Each row below holds a small network's activations on one record, seen along a few directions.
Here are examples, each followed by its value of one field, MOR.
The largest differences between rows may come from other fields.
(in the rows, 500 means zero)
Strong random noise was added to every row along 6 fixed directions; ignore it. To show where, here is one row again and again, with new noise each time:
[702 393 245 467 249 394 909 910 336 628 537 418 473 354 643 390 673 516
 590 686 556 707 647 529 380 508 613]
[649 620 530 393 342 660 429 531 633 487 384 455 566 632 578 386 430 458
 600 706 345 317 554 417 438 641 624]
[466 668 280 751 520 698 321 398 469 291 369 508 394 614 587 444 367 522
 378 703 646 681 333 532 483 369 705]
[516 715 244 753 495 629 344 480 577 556 678 473 419 545 354 213 260 328
 355 745 598 487 456 356 456 652 598]
[408 637 588 627 557 613 272 319 556 196 445 711 529 793 438 605 486 706
 266 332 671 633 479 554 603 353 613]
[517 459 386 712 629 503 365 460 409 268 486 545 453 413 624 652 450 433
 487 546 673 877 551 427 533 397 516]
[606 442 356 570 496 447 592 660 394 403 525 519 515 498 557 563 581 497
 472 486 606 804 632 442 520 430 593]
[595 516 825 303 435 537 375 450 663 337 435 650 683 712 511 642 561 608
 542 339 401 398 718 430 562 579 493]

[434 663 703 530 437 586 307 339 708 450 634 691 545 672 335 414 412 596
 362 445 565 300 573 475 508 638 447]
rogus
[623 331 494 372 377 404 774 711 395 436 413 506 534 444 690 662 729 631
 584 471 524 709 663 567 468 400 539]
vara
[516 526 396 568 577 491 450 485 513 532 607 463 487 498 431 458 423 396
 433 521 523 531 498 414 525 535 500]
vilo
[454 620 533 615 435 556 398 429 641 551 676 593 465 469 385 341 368 467
 438 614 584 375 560 444 442 686 417]
zak
[407 365 607 564 578 408 474 532 421 440 363 510 475 229 596 631 465 458
 734 486 468 682 417 531 507 481 413]
vilo
[388 559 596 589 514 551 347 305 599 452 567 588 436 460 486 502 392 536
 435 556 599 410 459 541 476 549 378]
vara
[465 548 412 579 626 603 333 362 453 420 352 410 451 519 586 531 402 414
 518 585 459 523 329 493 518 398 561]
nopas
[356 671 784 553 388 537 288 282 789 646 801 693 490 460 268 273 298 502
 434 558 556  71 551 479 431 833 234]
rogus
[457 347 718 341 492 224 717 599 494 611 761 648 604 510 276 602 729 665
 378  72 584 476 698 569 588 518 302]
lub
[429 733 168 700 676 620 342 398 486 644 627 362 414 698 227 218 293 325
 222 549 511 388 239 415 558 481 662]
dab
[602 646 361 506 266 629 621 652 583 578 506 483 484 625 469 255 480 545
 447 723 495 402 540 491 391 617 682]
zav
[416 563 658 461 382 672 423 331 546 274 195 591 464 615 713 615 538 761
 525 582 519 440 376 715 450 351 576]
zav
[562 372 583 369 616 422 465 470 462 584 486 378 539 350 583 609 504 308
 676 481 348 427 546 405 515 546 343]
tefut
[741 475 237 400 608 595 532 670 420 519 312 212 579 578 594 508 503 213
 663 617 231 601 560 242 526 491 743]
zak
[545 460 552 393 498 390 607 609 500 614 640 524 591 562 351 480 599 503
 452 303 455 446 630 443 555 551 468]
tefut
[233 695 646 664 720 611  96  79 604 373 536 643 461 718 291 511 321 575
 226 312 606 337 254 574 624 408 437]
dab
[276 504 468 609 368 413 669 447 387 637 570 570 313 336 514 391 552 727
 369 556 734 415 235 868 406 373 369]
ziso
[388 510 743 422 648 476 279 219 587 526 549 533 517 515 432 587 418 471
 464 365 453 247 408 529 565 524 285]
ziso
[562 395 339 505 348 492 698 617 391 576 394 356 368 205 798 474 519 468
 690 845 516 558 429 614 338 479 473]
lub
[458 411 548 541 666 530 274 269 450 470 355 356 404 190 764 635 339 261
 751 723 418 463 351 480 449 494 292]
nopas

Here are new rows. What is MOR for each?
[525 496 505 615 864 514 179 332 537 290 595 533 592 620 369 709 402 291
 403 272 514 733 663 190 680 485 487]
zak
[386 652 642 561 389 745 316 266 584 191 206 654 445 688 686 579 477 787
 444 610 598 474 351 713 455 343 614]
zak
[586 490 284 392 426 517 708 651 371 650 355 291 467 520 596 399 572 475
 549 632 374 435 337 587 450 401 659]
ziso
[521 578 441 403 588 567 468 469 515 525 433 404 563 756 383 486 518 490
 380 379 378 387 419 466 586 437 649]
lub
[603 613 368 405 405 609 577 606 506 561 397 400 545 728 473 351 526 518
 461 560 364 380 442 487 490 480 734]
nopas
[291 451 649 646 496 352 513 389 523 516 776 726 411 320 381 537 507 652
 346 369 790 534 543 640 494 528 221]
vara
[547 502 500 468 527 473 469 510 542 638 621 440 520 436 432 415 432 345
 546 534 418 371 553 384 492 637 417]
tefut
[498 524 546 466 403 572 481 450 563 486 410 484 472 459 617 484 461 534
 573 658 467 391 450 563 432 535 489]
lub
[567 448 791 251 556 411 477 489 642 501 612 596 708 696 319 642 610 534
 459 150 367 357 762 362 625 608 419]
vara
[397 505 330 613 552 490 575 480 324 470 446 484 395 535 521 510 565 616
 348 451 642 641 301 675 520 254 577]
nopas
